Each row below holds a small network's activations on one input, seen along a few directions.
In each table, some parts of the input vary, and every possible input appears once, in random order.
A made-up example of a description, with smaller parts first: one of 4 places along a line, together with either a single point or one of 11 places around a ring or (one of 3 separate values, together with one of 8 places around a ring).
Shared parts are said once, and a part with two or three values counts as separate values.
In the rows, 128 means zero.

Other details of the inputs vary at random and push rows far along two fixed directions, the same in every table; ignore that.

Rows:
row 1: [130 114 148  97 100  94 145 132 133 143 116]
row 2: [121 122 123 141 150 146 121 136 119 137 135]
row 3: [125 122 128 148 153 152 111  95 122 140 121]
row 4: [111 107 132 133 146 138 114 153 124 127 151]
row 5: [133 127 123  94  98  98 160 122 134 133 116]
row 6: [130 140 115 147 147 144 129 126 114 117 134]
row 7: [129 131 112 125 147 136 133 138 148 127 155]
row 8: [123 123 114 120 159 128 136 143 113 131 156]
row 9: [123 125 121  99  88 113 144 121 131 132 104]
row 10: [122 103 159 127  90 107 140 127 143 127 106]
row 11: [124 138 108 136 136 143 128 130 131 100 146]
row 12: [113 116 126 130 148 140 112 147 114 134 143]
row 13: [131 136 109 120 155 131 134 138 121 132 150]
row 14: [136 130 122 100  94 101 159 119 145 123 119]
row 15: [124 126 121  99  88 113 144 119 129 128 104]
row 16: [121 109 151 109  88 103 133 134 133 125 111]
row 17: [123 104 160 127  90 109 136 130 146 136 105]
row 18: [223 235 168 145 137  99  87 129  80 131  96]
row 19: [119 108 134 127 158 126 128 154 129 131 165]
row 20: [126 121 131 126  85 119 151 111 160 115 106]
row 21: [130 138 116 144 147 145 126 130 120 128 133]
row 22: [133 136 113 128 148 133 134 135 141 118 155]
row 23: [121 107 151 121  92 109 140 121 134 135 100]
row 24: [117 115 133 152 151 140 122 135 114 121 140]
row 25: [125 136 110 134 136 146 121 133 138 114 142]
row 26: [123 125 123 142 151 144 122 135 115 133 135]
row 27: [120 113 128 122 160 130 125 152 124 146 156]
row 28: [123 135 105 129 138 145 123 132 129 120 140]
row 29: [123 118 128 143 153 153 109 100 129 150 121]
row 30: [119 104 140 116 100 127 130  89 149 161  89]
row 31: [112 109 132 134 146 137 115 152 121 123 152]
row 32: [131 134 108 123 150 134 136 136 135 128 152]
row 33: [135 129 126 103  92 102 158 120 154 118 122]
row 34: [123 121 117 118 159 132 129 147 121 146 152]
row 35: [125 137 106 131 138 144 124 131 126 116 140]
row 36: [131 114 148  97 100  95 144 134 134 148 115]
row 37: [117 111 125 124 160 127 133 148 117 131 161]
row 38: [121 134 106 125 143 144 122 136 117 129 138]
row 39: [132 139 120 154 139 147 126 126 142 112 136]
row 40: [130 136 119 153 139 149 126 127 146 116 136]
row 41: [104 114 131 150 147 153  96  96 137 142 124]
row 42: [117 125 114 126 147 141 118 141 108 130 140]
row 43: [125 125 117 119 159 130 130 144 115 137 153]
row 44: [130 139 113 152 141 145 132 122 128 108 137]
row 45: [134 112 156 102  98  92 142 140 142 141 121]
row 46: [118 127 114 127 147 140 118 139 106 125 140]
row 47: [126 122 127 120  87 120 149 113 153 130 102]
row 48: [122 108 152 121  93 111 137 124 137 143  98]
row 49: [119 111 144 104  90 106 133 130 126 136 105]
row 50: [134 127 125  92  99 102 152 126 141 148 113]
row 51: [133 136 108 124 150 133 136 134 133 123 152]
row 52: [129 137 118 156 139 146 132 123 139 102 139]
row 53: [221 248 153 160 117 112  85 112  84  94  88]
row 54: [131 139 115 149 141 147 128 126 133 118 134]
row 55: [109 108 130 136 146 135 120 149 117 112 154]
row 56: [116 126 112 127 147 139 123 138 103 119 142]
row 57: [122 137 104 128 143 141 127 132 109 114 140]
row 58: [124 127 122 146 150 142 125 131 109 122 136]
row 59: [116 123 114 125 147 142 117 142 112 134 139]
row 60: [127 139 111 135 136 144 122 132 135 110 142]
row 61: [132 112 155 104  96  89 148 136 137 130 123]
row 62: [132 135 112 127 148 135 133 136 144 122 154]
row 63: [114 117 126 131 149 138 114 144 109 125 144]
row 64: [105 115 132 151 147 152  97  94 134 138 124]
row 65: [121 107 151 121  93 110 139 124 135 139 100]
row 66: [129 131 107 122 149 135 135 137 139 132 152]
row 67: [224 240 157 144 134 102  93 124  88 126  97]
row 68: [117 104 134 125 157 128 126 157 134 140 164]
row 69: [127 139 111 136 137 144 123 130 133 106 143]
row 70: [102 114 130 153 146 151 100  91 131 132 125]
row 71: [126 127 119 105  85 115 145 116 141 118 107]
row 72: [115 106 140 153 149 140 120 145 130 125 146]
row 73: [114 107 140 156 148 138 124 141 124 113 147]
row 74: [125 122 129 114  92 117 147 116 141 140  99]
row 75: [116 110 142 105  88 105 139 127 122 126 107]
row 76: [126 122 129 115  91 116 150 113 137 131 100]
row 77: [126 122 127 121  87 118 152 110 150 122 103]
row 78: [221 238 174 170 128 112  78 116  75 117  78]
row 79: [123 108 141 118 101 125 130  85 143 152  89]
row 80: [107 106 146 125  94 125 114  84 153 152  90]
Each input here is: one of 4 places along a line, together with either one of 2 separate values or (one of 3 separate values, together with one of 6 places along a line).
Question: The inputs of row 70 and row 80 match in every part but the place on the line of 4. If row 52 is changed in the same way as row 70 into row 80, which row does it become?
Answer: row 40
Question: The inputs of row 49 and row 63 match in every part but the place on the line of 4. If row 35 is changed in the same way as row 49 into row 63, which row does it become?
Answer: row 71
Question: The inputs of row 74 and row 76 match in every part but the place on the line of 4. If row 17 is changed in the same way as row 74 into row 76, which row does it become?
Answer: row 10
Question: Change only the place on the line of 6 in row 67. List by row number the other rows that result.
Answer: row 18, row 32, row 36, row 45, row 62
Question: Change only the choice among 3 separate values in row 71. List by row number the other rows that result.
Answer: row 51, row 77
Question: Start at row 7 and move only the place on the line of 4, one step at a time. The first step leads to row 62. Which rows follow, in order?
Answer: row 22, row 33
Question: Start at row 33 and move only the place on the line of 6, one step at a time. The first step leads to row 14. Which rows follow, in order?
Answer: row 5, row 8, row 37, row 61

Rows:
row 81: [ 87  80 118 126 141 147 132 118 144 146 139]
row 82: [121 120 134 124 100 122 132 109 137 130 104]
row 83: [142 144 135 141 177 131 111 168  99 124 165]
row 84: [200 227 133 177 195 145  75 149  72 106 148]
row 85: [136 137 122 127 153 131 124 140 119 134 146]
row 86: [104 113 108 155 162 165 120 122 138 122 151]
row 87: [ 83  81 109 129 148 154 130 124 139 138 146]
row 88: [164 162 143 108  75  93 143 119 133 118  92]
row 89: [116  98 155 120 104 111 130 129 133 141 113]
row 90: [ 90  90 111 133 145 152 131 125 134 131 143]
row 91: [165 162 143 112  75  94 143 116 140 118  92]
row 92: [ 93  91 114 126 117 141 142 115 150 129 129]
row 93: [162 158 148 102  79  89 137 122 125 132  91]
row 94: [129 130 118 113 120 119 143 137 130 123 134]
Question: The inputs of row 92 and row 88 match in every part but one. If row 89 is changed in the same way as row 92 into row 88, which row does it become?
Answer: row 83
Question: What is each input in this table made of?
Answer: one of 2 separate values, together with either a single point or one of 6 places along a line
Question: Change only the place on the line of 6 in row 85. List by row number the other rows that result.
Answer: row 84, row 88, row 91, row 93, row 94

Rows:
row 95: [131 131 129 127 114 126 130 119 135 128 117]
row 96: [ 99  97 114 133 157 147 130 142 132 129 159]
row 97: [113 113 112 121 147 132 139 147 126 126 156]
row 98: [124 122 131 129 124 129 125 123 127 130 123]
row 99: [ 95  97 105 135 156 155 132 131 135 129 154]
row 100: [131 128 133 127 116 123 132 120 134 127 118]
row 101: [141 133 151 115  85 102 133 117 133 133  93]
row 102: [141 134 147 116  84 105 135 111 138 132  93]
row 103: [217 240 151 174 181 130  71 144  72 113 131]
row 104: [ 93  93 110 132 156 151 129 138 129 131 155]
row 105: [122 124 121 131 132 134 130 126 135 126 134]
row 106: [138 136 126 111 113 112 141 140 129 120 129]
row 107: [110 110 115 134 144 144 131 128 134 128 142]
row 108: [138 136 140 114  82 108 136 108 137 130  91]
row 109: [126 124 131 129 125 127 129 125 134 128 127]
row 110: [151 145 142 101  85  92 145 129 131 129 103]
row 111: [121 119 130 131 134 131 127 130 131 129 134]
row 112: [140 131 150 115  84 103 135 114 136 133  93]
row 113: [ 94  96 107 133 155 152 131 133 136 131 155]
row 114: [124 123 132 130 125 129 126 124 128 131 123]
row 115: [146 139 149 110  89 101 130 108 132 142  90]
row 116: [119 122 119 131 131 137 129 123 133 128 130]
row 117: [186 210 130 175 200 147  81 154  78 106 158]
row 118: [ 96  98 105 135 156 155 131 131 132 128 154]
row 119: [124 122 133 129 125 128 126 127 127 131 123]
row 120: [143 137 134 105 102 103 143 134 131 130 116]
row 121: [ 95  96 107 133 155 153 129 132 133 130 154]
Question: What is each input in this table made of?
Answer: either a single point or one of 6 places along a line or (one of 4 places along a line, together with one of 5 places along a line)
Question: Change only the place on the line of 4 in row 96. List by row number the other rows that result.
Answer: row 101, row 104, row 119
